These are the activations of a small neural network, seen along a few directions. Each row is one input.
Each table varies a few parts of the input and shows all the possible inputs, shuffled.
A made-up example of a description, with smaller parts first: one of 8 places around a ring, together with either a single point or one of 11 places around a ring or (one of 3 separate values, together with one of 4 places along a line).
Shared parts are said once, and a part with two or three values counts as separate values.
In the rows, zero is written as 128.

Other details of the inputs vary at random and push rows far along two fixed directions, the same in every table; ignore that.
These rows show it; all are for the same input, with only those details redrawn:
[ 79  65 137 175 111  90 139 154 144 134 122  78 151]
[113 115 133 150 107 107 142 154 167 160 146 102 171]
[109  42 151 157 128  96 156 161  95 106 105  56 100]
[119 128 126 146 109 109 140 152 183 167 153 109 183]
[206 172 136  86 129 139 165 159 155 168 166 118 141]
[175  68 158 112 147 118 176 168  69 106 110  56  61]

Table:
r1: [148 214 138  71 171 157 162 122 141 134 148 136 132]
r2: [ 64 151 106 126 143 151 105 149 153 113 138 182 174]
r3: [185 179 168  44 149 165 199 115  84  82 111 159  88]
r4: [201 195 121 105 148 108 131 111 129 193 167 132 109]
r5: [223 156 154  37 160 173  76 139  77 108 145 169  74]
r6: [100 157 110 135 160 167 135 157 115  99 125 144 115]
r7: [ 76 106 141 191 141  97  82  95  98 125 128  77 152]
r8: [ 91 109 127 131 116 141  96 161 178 159 160 185 153]
r9: [104  69 162 160 149 120 112  87  59  87  82  65  99]
r10: [185 174 146  81 145 155 171 124 151 180 171 134 127]
r11: [237 153 150  63 148 146 181 166 108 144 152 100  89]
r12: [113 154  95 161 121 134  58 115 156 118 168 148 153]
r13: [109 124 106 126 107 110  68 129 165 167 130 194 135]
r14: [ 67  93 105 165 164 138 137 145  81  42 104  83  64]
r15: [ 90  73 120 159  92  78 124 100 134 145  78 107 133]
r16: [ 95 106 104 135 116 148 113 153 166 159 159 178 172]
r17: [ 87 123 147  90 163 147  95 167 115  88 126 163  94]
r18: [ 70 181 131 128 140 140 141 107 184 137 131 148 184]
r19: [201 205 131  90 137 135 109 124 116 150 164 104 152]
r20: [ 68  26 129 148 123  87  59 132 104 116  93 146  76]
r21: [201 167 158  89 150 161 130  84 101 129 121 125 121]
r22: [ 82  80  93 189 115 110  99 124 117 147 100 139 110]
r23: [157 116 123 110 118  97 141 113 108 148  99 101  98]
r24: [155 113 159 113 100 134 126 100 104  99  87 118 146]
r25: [103 122 156 113 149 137 171 112 107  81  91 128 109]
r26: [ 99 113 145 138  99 126 161 102 184 162 144 156 172]
r27: [ 49 113 130 162 141  99 131 151 132  90  97  81 153]
r28: [119  67  93 179 136 104 119 123  75 101  85  99  49]
r29: [145 151  99 153 133 159  90 112 112 100 141 117 118]
r30: [160  68 158  94 139 128 183 151  67 110 107  60  61]
r31: [102 132  87 169 116 147 127 144 180 144 176 138 145]
r32: [ 94  85 160 137  88 118 172 102 145 134 125 155 155]
r33: [100 133 137 102 151 129 158 141 105  88  99  85 116]
r34: [ 84  76 129 171 113  83 125  78 133 151  87 121 122]
r35: [177  83 182 114 140 141 141  86  41  67  72  98  65]
r36: [ 98 135  90 163 107 139 119 147 178 151 177 137 135]
r37: [207 179 148  80  94 122 166  83 135 158 125 195 124]
r38: [140  80 101 118 133 118 104 128  87 130 103 155  88]
r39: [101 106 138 132  90 122 154 132 167 159 134 114 172]
r40: [232 157 157  78 174 152 180 147 108 152 160 115  78]
r41: [239 167 129  73 158 186 106 137  65  96 132 158  94]
r42: [ 88  68  94 176 114 102  89 126 122 130  96 153 122]
r43: [106 180  85 165 108 143  67 107 167 138 162 143 172]
r44: [146 200 131  60 165 175 116 163 141 118 154 194 121]
r45: [198 180  83 103 132 130 103 131 148 153 176 168  85]
r46: [116 162  62 165 108 119  99 109 184 165 155 158 147]
r47: [ 61  65 113 192 120 139 125 159 127 138 130 128 128]
r48: [ 77 177 123 117 119 134 142 127 185 131 122 135 196]
r49: [100 143 108 127 162 143 116 156 116  71 149 128  79]
r50: [ 76 155 131 116 107 125 152 124 175 111 108 148 190]
r51: [139  91 117 129 136 155 132 167 120 124 140 154 117]
r52: [124 161 138 166 138 121  84  93 160 149 137 123 189]
r53: [113 163  64 159 100 111  91 112 183 171 157 157 139]
r54: [156 104 132 148 149  88 132 106 104 144 105 107  86]
r55: [ 67  67 106 183 122 114 106 155 147 110 160 120 103]
r56: [193 179 133  86 132 132 160 160 140 176 187 106 135]
r57: [211 133 147  38 159 172 124 172 112 137 166 173  63]
r58: [ 82 190 125 145 157 124 130 128 183 135 144 136 184]
r59: [216 170 144  92 142 140 117 125 102 120 124  96 130]
r60: [ 75 173 100 143 140 155 108 151 174 114 142 185 188]
r61: [164  55 175  83  93 128 202 137  57  82  91 106  74]
r62: [ 60  59 152 169 115 113 152 109 143 142 118 105 140]
r63: [110  78 115 186 140 139  94 117  56  65  90  80  86]
r64: [175 117 121 127 127  88 133 128 111 146 103  98 100]
r65: [137 130 102 152 133 151 142 155 142 137 157 132 113]
r66: [164 200 150  52 109 153 184 129 136 103 120 170 155]
r67: [ 66  94 139 145 160  96 145 156  63  69  99  45  90]
r68: [150 143 144 115 121 133 110 110 110 123 112  93 148]
r69: [187  69 149  96 111  98 171 111  52  98  58 104  43]
r70: [148 108 152 118 118 136 118 103  89 104  87  88 134]
r71: [107 137 107 141 119 149  60 115 140 133 136 177 193]
r72: [ 81  83 126 173 123  78 120  85 130 154  96 110 118]
r73: [160 118 139 101  72  96 159  99 117 132  90 158 128]
r74: [ 72 195 121 142 158 117 126 128 165 143 166 123 176]
r75: [ 93  56 153 169 156  94 151 140  79 122 135  60  82]
r76: [120 129 124 140  94  94 135  74 172 168 112 171 154]
r77: [161 125 117 126 128  82 128 128  95 153 125  85  93]
r78: [ 42 120 100 186 148 131 122 146 128  77 112 114 125]
r79: [102 140 130 135 119 142  42 122 152 134 137 184 176]
r80: [ 70 192  85 148 131 147 110 140 182 116 163 147 153]
r81: [201 157 145  66  97 152 186 135 155 154 147 150 144]
r82: [110 156 106 171 120 162  72 119 142 143 137 157 178]
r83: [203 192 171  79 106 160 140  78 121 128 129 180 157]
r84: [152 127 164 106  79 134 128  97 106  98  93 139 163]
Changing only one part turns r43 into r36. The same change can be made to r59. Which row results?
Answer: r11
Changing only one part turns r32 into r3. The same change can be made to r81. Which row results?
Answer: r50
What is each input in this table made of?
Answer: one of 4 separate values, together with either one of 9 places along a line or (one of 2 separate values, together with one of 6 places along a line)
Which other rows does r42 become when the place on the line of 9 takes its other values? List them by row number.
Answer: r13, r20, r22, r28, r38, r45, r46, r53
Which other rows does r61 become when the choice among 2 separate values takes its other values? List them by row number.
Answer: r32
Which other rows does r1 become when the place on the line of 6 takes its other values? List them by row number.
Answer: r3, r18, r25, r58, r74
Which other rows does r76 become when the choice among 2 separate values takes its other values? List them by row number.
Answer: r69

Table:
r85: [129 139 100 146 112 124  84 111 146 139 131 154 153]
r86: [143  92 157 134 106 114 142 118 127 148 119 108 141]
r87: [178 202 128 100 125 123 177 125 168 174 158 125 163]
r88: [180 107 131  93 146 136 137 136  66 112 121 130  40]
r89: [ 59  30 120 208 127 109  95 123  78  83  83  81  93]
r90: [153 102 154 116 103 110 138 121 123 153 121 116 140]
r91: [230 102 170  71 124 122 160 122  70 122 103 109  71]
r92: [ 95 154 124 154 136 137  92 109 148 132 132 145 165]
r93: [149 127 143 122 101  97 158  93 130 139  97 123 135]
r94: [141 176 102 122 137 134 124 152 167 159 179 157 132]
r95: [185 157 145  97 113 135 149 123 159 179 161 137 165]
r96: [159 176 112 115 123 147 122 125 171 169 168 179 138]
r97: [ 84  25 158 172 121  83 142 142  90 112  99  57 113]
r98: [ 97 132 134 125 117 139 118 127 127 105 120 140 148]
r99: [ 99 135 128 145 106  94 156 109 172 160 123 103 169]
r100: [156 201 131  94 125 170 134 126 161 133 158 169 164]
r101: [151 135 134 104 175 143 120 136  75  90 115  98  67]
r102: [157 199 128  86 112 154 120 118 165 134 146 186 172]
r103: [ 12 117 109 208 131  99  76 130 168 119 132 117 189]
r104: [120 123 100 148 137 129 100 139 125 120 130 107 111]
r105: [170 120 134  86 171 151 168 177  73  91 125 110  56]
r106: [208 100 164  75 142 127 170 141  77 128 119  78  70]
r107: [143 197 119 107 139 149  95 114 146 146 146 163 160]
r108: [157 106 138  93 134 137 141 138  90 101 101 148  86]
r109: [  9  92 106 184 113 107 106 144 190 134 124 136 182]
r110: [ 97 140 129 134 140 138 133 152 130  95 141 117 137]
r111: [126 189 121 101 132 157 129 139 168 127 158 147 159]
r112: [163 181 107 105 131 148 125 131 167 168 178 176 133]
r113: [ 95 129 124 141 120 141 128 136 164 139 131 162 160]
r114: [181 114 139  78 164 162 167 155  70  94 120 124  57]
r115: [ 87 125 102 152 125 117 108 137 169 150 149 141 130]
r116: [ 62  41 112 193 120 103  86 125  79  91  85  90 101]
r117: [127 119 107 150 135 137 105 130 114 120 135 118 116]
r118: [111 122 102 166 139 123 103 151 120 116 138 105 118]
r119: [117 140 133 136  92  98 151  98 159 162 116 126 175]
r120: [179 138 150  77 159 171 160 141  68  77 126 115  70]
r121: [ 25  96 112 175  98 110 101 132 178 142 117 159 192]
r122: [169 174 110 101 114 132 111 116 167 165 158 194 138]
r123: [130 119 143 139 108 108 166 100 134 141 106 105 141]
r124: [121 139 127 129 138 126  91 104 116 112 111 145 135]
r125: [155 135 138 110 170 152 124 125  73  93 122 113  81]
r126: [ 64  31 151 184 115  81 164 105  86 101  72  58 107]
What is each input in this table made of?
Answer: one of 6 places along a line, together with either one of 2 separate values or one of 5 places around a ring
Changing only the place on the line of 6 turns r104 into r117. The same change can be made to r99. Which row results?
Answer: r126
Changing only the place on the line of 6 turns r123 into r87. The same change can be made to r100. Which row results?
Answer: r110
Which other rows does r114 become when the place on the line of 6 takes its other values? List them by row number.
Answer: r105, r108, r109, r113, r121
